Look-ups in named tables: a row name and a column name give one cell, copied from the table.

Genag.csv
,Ratod,Zoz,Gam,Remefo
Tutarag,0.571,0.731,0.662,0.500
Gemun,0.481,0.798,0.552,0.536
Muf,0.663,0.371,0.184,0.605
Nen,0.527,0.553,0.126,0.627
Beg,0.561,0.512,0.120,0.630
Mozades,0.608,0.432,0.147,0.615
Fev,0.755,0.300,0.335,0.562
Zer,0.779,0.404,0.614,0.499
Nudi,0.658,0.389,0.170,0.608
Ketum,0.580,0.476,0.132,0.620
Fese,0.465,0.810,0.517,0.544
Pir,0.530,0.762,0.619,0.510
Kug,0.502,0.583,0.137,0.621
Kifi,0.450,0.813,0.441,0.552

What is the Ratod of Pir in Genag?
0.530
What is the Gam of Nen in Genag?
0.126
What is the Zoz of Ketum in Genag?
0.476
What is the Remefo of Tutarag in Genag?
0.500
What is the Ratod of Gemun in Genag?
0.481
What is the Gam of Kug in Genag?
0.137
What is the Remefo of Mozades in Genag?
0.615
What is the Remefo of Ketum in Genag?
0.620
What is the Zoz of Kifi in Genag?
0.813
What is the Gam of Kifi in Genag?
0.441
What is the Zoz of Muf in Genag?
0.371
What is the Ratod of Kug in Genag?
0.502
What is the Zoz of Gemun in Genag?
0.798
What is the Ratod of Beg in Genag?
0.561
Row with the largest Gam: Tutarag

Table Dinebe
	Zozanom	Nonebil	Ketol	Nadu	Fozem	Kib	Dufa	Dizadal	Fafa
Zoz	95	143	161	61	151	143	169	35	136
Nutarar	98	130	113	194	114	77	107	115	136
Vupigut	48	129	147	136	42	105	150	108	106
Badadol	101	103	173	194	151	58	100	145	137
Zev	135	74	193	188	147	144	52	217	240
Rava	57	224	57	169	96	135	123	70	17
Tigeb	108	148	141	136	173	140	73	84	102

What is the Dufa of Tigeb in Dinebe?
73
What is the Kib of Tigeb in Dinebe?
140
What is the Dufa of Nutarar in Dinebe?
107
What is the Kib of Vupigut in Dinebe?
105
What is the Ketol of Rava in Dinebe?
57
What is the Fozem of Zev in Dinebe?
147
What is the Fozem of Badadol in Dinebe?
151
What is the Kib of Zoz in Dinebe?
143
What is the Fozem of Rava in Dinebe?
96
What is the Nonebil of Nutarar in Dinebe?
130
What is the Dizadal of Zoz in Dinebe?
35
What is the Nadu of Vupigut in Dinebe?
136
What is the Zozanom of Nutarar in Dinebe?
98
What is the Kib of Zev in Dinebe?
144
What is the Dizadal of Tigeb in Dinebe?
84
What is the Ketol of Zoz in Dinebe?
161
What is the Zozanom of Rava in Dinebe?
57
What is the Fozem of Vupigut in Dinebe?
42
What is the Dizadal of Nutarar in Dinebe?
115

Tilovev =
         Tumaza  Rizuge  Nedakip   Tav   Fad  Zoki   Buf   Kav
Res        -6.4    -2.7     -2.0   2.6   1.0   6.9   1.4   2.5
Pep        -3.3     2.4     -4.4  -3.2   4.9   4.7   1.0   0.5
Fere       -4.0     1.2      6.8  -2.8  -2.1  -6.5   1.3   0.7
Vona        2.4    -5.0     -5.3  -0.1   5.4   0.4   2.5  -1.8
Lizil      -3.7     4.9     -4.3   2.2   1.4  -4.2   3.7   3.9
Defi        1.3    -2.1      2.8   2.0   3.5   4.6   0.4   7.9
Vofoli      5.0     3.7      2.0   3.6   6.6   3.4   0.4   4.0
Revele      8.5    -0.2     -6.9   2.6  -2.2  -4.3   6.8  -2.5
Nisu       -1.4     4.5      5.6  -4.9  -4.7  -1.0  -0.9   0.9
Bir         2.0     7.7     -4.7  -6.8  -7.5   6.4   0.2  -3.9
Latukil     9.1    -0.4      2.4  -5.8  -5.9   5.3  -2.3  -0.5

Rizuge of Nisu is 4.5
Fad of Nisu is -4.7
Buf of Res is 1.4
Fad of Vona is 5.4
Fad of Res is 1.0
Rizuge of Lizil is 4.9
Zoki of Nisu is -1.0
Zoki of Res is 6.9
Buf of Vona is 2.5
Zoki of Pep is 4.7

